[ 3.52  1.14 -6.92  4.23 -1.93 -0.20] yields 1.14

[ 7.82 -0.87 -1.66 -1.49  2.15] yields 7.82

[ 3.39 -2.47 -7.06 -2.95  5.13  4.25 -3.87] yields -7.06

[[-0.38 -4.77  0.80  5.56  2.15 -2.81  1.75]
 [-1.75  1.56 -4.20 -0.12  1.39  6.07 -2.12]
 [ 1.28  0.15 -0.35  2.86 -3.84  6.39  1.79]] yields -0.35

[5.11 4.54 2.70 3.84 6.46] yields 5.11

[[-2.02  1.73  2.61  3.66]
 [-7.01  0.57  7.14 -2.69]
 [ 2.87  5.61 -3.83 -0.62]] yields -2.69

[ 3.61  0.58  0.87 -2.83 -6.55 -5.08] yields 0.58

[[-0.52 -0.15  0.22  1.48  1.32  4.20]
 [-2.87 -3.83  3.69 -4.94 -4.54 -4.85]
 [-1.14 -5.35  4.91  2.86 -0.34  6.07]] yields -5.35
---
((1.40, 0.54, -1.58, -0.15, 0.66), (6.21, -7.37, 2.35, 7.65, 1.37)) -> 2.35
((0.04, -0.05, 0.00, -0.23), (0.53, -1.19, -0.40, -5.66)) -> -1.19
((-6.24, -0.19, -1.20, -6.22), (-4.82, -2.76, 1.72, -4.92)) -> -2.76
((-6.12, -5.96, -3.34, 5.51, 2.26, -4.52, 5.66), (-4.12, 5.69, -3.03, 2.25, 4.55, 3.12, -4.07)) -> 4.55
((-3.86, -0.55, 0.45, 1.61, -5.69, -3.30, 0.68), (-4.84, 3.52, 2.01, -0.19, -7.71, -4.35, 5.94)) -> -7.71
((-6.74, -2.28, 3.52, 0.94, 0.54), (6.00, -1.25, 4.22, 1.89, -0.50)) -> 4.22
((0.35, -1.51, 1.64, 4.68), (5.57, 2.21, 0.32, 0.03)) -> 2.21
((-2.68, -6.95, 0.06, -0.49), (3.79, 1.81, 2.02, 1.18)) -> 1.81
((-1.70, 0.08, 6.25, 0.85, -5.86, -0.02, 0.03), (-2.44, -0.62, 0.34, 1.99, -1.37, -0.09, -1.20)) -> -1.37
---
[[823, 581, 512, 481, 673, 493],
 [809, 608, 628, 545, 464, 328],
 [187, 617, 56, 90, 612, 393]] ⇒ 823, 809

[[5517, 7329, 6350, 2932, 4451, 8343, 4778],
 [4656, 7086, 4537, 4769, 6101, 6545, 6652]] ⇒ 8343, 7329

[-13, 37, -8, -48, -9, -26] ⇒ 37, -8

[[55, 88, 137, 106, 77, 195],
 [140, 121, 91, 87, 139, 48],
 [78, 70, 188, 120, 94, 194]] ⇒ 195, 194

[22, -41, 30, -32] ⇒ 30, 22

[[5, 3, 5, 4],
 [5, 2, 2, 6],
 [5, 7, 4, 8]] ⇒ 8, 7

[[39, -27, 41, 13, 36, 0],
 [13, -34, 16, 31, 16, 16]] ⇒ 41, 39

[-8, -27, 20, 27] ⇒ 27, 20

[[3843, 2615, 5521, 6300, 8215, 3331, 4306],
 [3325, 6249, 5319, 6995, 6654, 3189, 1659],
 [3003, 2649, 3877, 5684, 5788, 5835, 4765]] ⇒ 8215, 6995

[90, 98, 4, 76, 63] ⇒ 98, 90
---
array([-2.74,  7.29, -2.53,  4.61,  1.31]) ⇒ 1.31

array([[ 7.06,  5.30,  1.84, -0.93, -0.06],
       [ 0.05, -5.58, -5.91, -1.09, -4.14],
       [ 1.26, -5.02, -0.98, -0.04, -0.93]]) ⇒ -0.93

array([ 3.20, -5.77,  5.37,  3.44]) ⇒ 3.44

array([[ 1.24, -3.53,  4.32, -0.73, -5.90,  3.46,  1.11],
       [-2.37,  1.33,  4.34, -2.84, -4.84,  1.98,  4.13],
       [-2.27, -4.16,  3.60, -4.68, -1.57, -0.08,  1.38]]) ⇒ 1.38

array([[0.37, 0.06, 0.13, 1.00],
       [2.47, 0.45, 0.88, 6.21],
       [2.40, 0.45, 0.86, 6.19]]) ⇒ 6.19

array([-3.12,  2.08, -3.94, -2.75,  5.78, -4.27, -1.08]) ⇒ -1.08

array([ 7.85, -1.04,  5.67, -1.96]) ⇒ -1.96

array([[ 0.08,  0.56,  1.17, -0.01, -4.19],
       [ 0.29,  1.30, -5.69,  0.08, -0.31],
       [-0.19, -2.03,  5.25, -0.06, -0.62]]) ⇒ -0.62
---
array([[ 2.49, -2.96,  7.36, -5.26,  1.99],
       [ 4.38, -3.77,  5.59, -2.64,  0.70],
       [ 3.77, -2.42,  6.31, -3.45,  1.27]]) → -2.64

array([[-1.05, -0.11,  0.71,  0.84, -0.27, -3.67],
       [ 0.42, -5.94,  0.55, -3.83, -6.71, -1.56],
       [-7.75,  3.29,  3.15,  0.59, -5.13, -2.01]]) → -6.71

array([[-2.15, -2.71, -2.95, -2.83, -2.03],
       [-0.24, -3.31, -1.13,  1.98, -0.67],
       [ 0.49,  0.98,  2.12,  0.81, -6.47]]) → 1.98

array([[-1.64, -1.26, -1.28,  2.98, -0.27, -7.08],
       [-1.56, -1.78, -1.71, -2.35, -0.55, -1.82],
       [-0.22, -0.39,  1.73, -0.64, -1.87, -0.98]]) → -0.55

array([[-1.85,  7.46, -0.89, -0.35, -0.88, -5.34, -0.39],
       [-5.00,  7.44, -1.04,  4.57, -1.64,  0.42,  2.54],
       [-2.04,  1.20,  0.09,  2.05, -0.63,  0.70,  0.39]]) → 0.42

array([[-6.78, -2.28,  2.53, -1.49,  1.36,  3.25, -3.08],
       [-3.78, -4.62,  1.46,  0.11,  1.23,  7.20,  2.82],
       [-2.94,  2.03,  2.74, -0.18, -1.43,  2.34,  3.98]]) → 7.20

array([[ 7.06, -6.38,  2.97, -5.60, -5.88,  7.70],
       [-3.51, -3.46, -4.03, -2.65,  3.30, -0.10],
       [-3.90,  4.06,  2.11,  4.19,  7.40,  0.15]]) → 3.30

array([[-2.89,  0.39,  3.74,  1.54, -1.10],
       [ 2.08, -6.53, -0.18,  6.62, -4.11],
       [ 1.47,  0.82,  7.37,  3.47, -3.33]]) → 6.62

array([[-1.86,  0.05,  1.86,  0.16],
       [ 7.54,  0.77, -0.99,  1.69],
       [ 3.53,  0.17, -1.70,  0.35]]) → -0.99
